These are the activations of a small neural network, seen along a few directions. Each row is one input.
In each table, some parts of the input vary, and every possible input appears once, in random order.
Descriptions start from the smaller parts, as in this example, which fits no table here: one of 2 separate values, together with either a single point or one of 9 places along a line or (one of 6 places along a line, together with one of 8 places around a ring).
Shared parts are said once, and a part with two or three values counts as separate values.
In the rows, zero is written as 128.

A family of inputs:
R1: [152 160 113 114  87  86 152 125  84 148  87  90  89 150]
R2: [138 183 124 112 182 155 108 145  73  83 117 123 111  69]
R3: [150  64 113 146 162 160 120 132 155  67 165 153 186  58]
R4: [137 121  89 138  76 111 124 125  90 115  76  90 132 155]
R5: [119 114 158 142  94 116  76  97 161 143 121 157 155 144]
R6: [134 166 176 107 148 191  58 139  93 135 114 138  95 121]
R7: [164 144 140 120 140 178 132 152  74  88  93  99  67 128]
R8: [127  69 143 144 159 151 164  92 209 136 149 138 149 144]
R9: [106 169 129 124 165 179 126 181  74  99 134 136  88 135]
R10: [110 188 143 105 132  81 164 161 111 154 176 109  71 148]
R11: [ 81 157 121 105 133 102 154 107  96 190  90 101 103 145]
R12: [161 102 109 145 157 109 135 111 185  84 167 161 164  82]
R13: [190  58 132 150 115 128 156 119 190  92 144 132 127 143]
R14: [184  28 129 158 113 191 151 140 159  78 143 131 156 125]
R15: [135 129  97 139 138  86 124 120 148  96 116 148 176  88]
R16: [120  36 138 145 158 216 160 114 179 124 147 139 177 123]
R17: [100 102 123 138 133 130 156 102 170 147  95 133 161 148]
R18: [102 148 148 105 184 200 136 126  90 131  99 110  92 129]
R19: [157  87 168 141 117 144  92  97 203 137 167 174 146 139]
R20: [137 186 187  92 112  96  96 120 132 192 157 109  77 133]
R21: [ 93 117 109 154 114 104 139 139 144 106 142 157 152 159]
R22: [119  56 120 164 142 186 142 167 157  86 185 163 167 127]
R23: [118 191  97 108 135  61 127 132  80 143 107 115 121  83]
R24: [131  89 121 169 145 128 151 153 189 104 182 161 145 149]
R25: [143 198 136  89 151  61 144 132 110 139 155 100  94  82]
R26: [164 164 139 102 100  84 167 132 119 151 135  78  38 131]
R27: [ 89 182 106 120 111  82 147 156  75 155 128 132 106 149]
R28: [ 85 128 100 121 124 134 130 104 105 159  77 105 162 159]
R29: [159  98 111 152  83 107 154 116 150 101  96 129 137 149]
R30: [107 144 126 123  87 125  51 115 107 161  96 129 156 148]
R31: [ 89 150  82 141 108 112 117 158  87 125 115 129 159 166]
R32: [147  48 176 151 117 198  82 127 169 123 156 169 172 110]
R33: [113 155  74 126 127  89  96 123  86 108  99 116 172  94]
R34: [116 178 155 110  93  95  79 112  91 191 109 133 109 137]
R35: [102 169 149  80 140 105 170 108 132 186 139  94  68 131]
The inputs of R32 and R22 match in every part but one. If R34 is changed in the same way as R32 into R22, which row does it become?
> R27
Describe the family of inputs behind these rows.
> one of 5 separate values, together with either a single point or one of 6 places along a line
Which other rows agree with R35 in the choice among 5 separate values? List them by row number.
> R8, R11, R16, R17, R18, R28
Which other rows does R26 become when the choice among 5 separate values takes its other values? List them by row number.
> R10, R20, R25, R35

A family of inputs:
R36: [130 118 132 130 170 186 127 145 114  93 134 133 127 103]
R37: [106 217 137  95 117  74 105 118  90 179 116 108  91 134]
R38: [152 113 155 122 157 184 125 140 132 105 146 132 106 104]
R39: [137  80 135 142 103  99 149 110 199 145 157 148 148 146]
R40: [ 98 210 122  97 107  87 132 127  62 176  85  86  77 165]
R41: [148 119 161 118 158 172 140 146 141 117 168 135  92 105]
R42: [142  74 128 145 102 112 134 104 190 134 137 143 162 144]
R43: [122  78 106 152 113 115 135 110 168 123 125 144 183 137]
R44: [132 117 125 140 160 193 105 154  91  81 120 138 139 103]
R45: [120 205 107 104 116  61 142 134  75 145 108  95  89 126]
R46: [121  78  99 163 105 125 114 121 146 109 113 147 195 142]
Describe the family of inputs behind these rows.
> either one of 3 separate values or (one of 2 separate values, together with one of 4 places along a line)
Which other rows does R38 become when the choice among 2 separate values takes its other values? List them by row number.
> R42

A family of inputs:
R47: [120  96 112 130  66  57 124  78 194 176 124 131 159 155]
R48: [150  25 153 144 120 177 148 117 199 107 153 154 153 109]
R49: [109 229 126  98 124  54 141 132  89 155 134  98  71 132]
R50: [142 180 134 116 101  55 156 124 111 155 119  95 115 148]
R51: [101 194 109 114 156 139  91 150  50 104 107 120 116  90]
R52: [161  80 153 149 158 169 155 151 164 107 167 159 132 124]
R53: [114 116  92 158 139 141 119 139 112 104 108 140 168 153]
R54: [135 164 160  94 183 182 118 145 111 109 160 125  66  72]
R55: [108  53 100 154  96 153 117 112 138 115  92 135 197 138]
R56: [ 97 153 107 122 144 155  93 128  87 112  97 119 140 118]
R57: [156 114 161 127 169 187 142 152 132 118 157 143  92 119]
R58: [143 133 128 129  79  68 132 109 149 176 119 119 127 178]
The inputs of R48 and R52 match in every part but one. If R55 is changed in the same way as R48 into R52, which row does it become?
> R53
Describe the family of inputs behind these rows.
> one of 3 separate values, together with one of 4 places along a line
Which other rows does R47 become when the place on the line of 4 takes its other values? List them by row number.
> R49, R50, R58
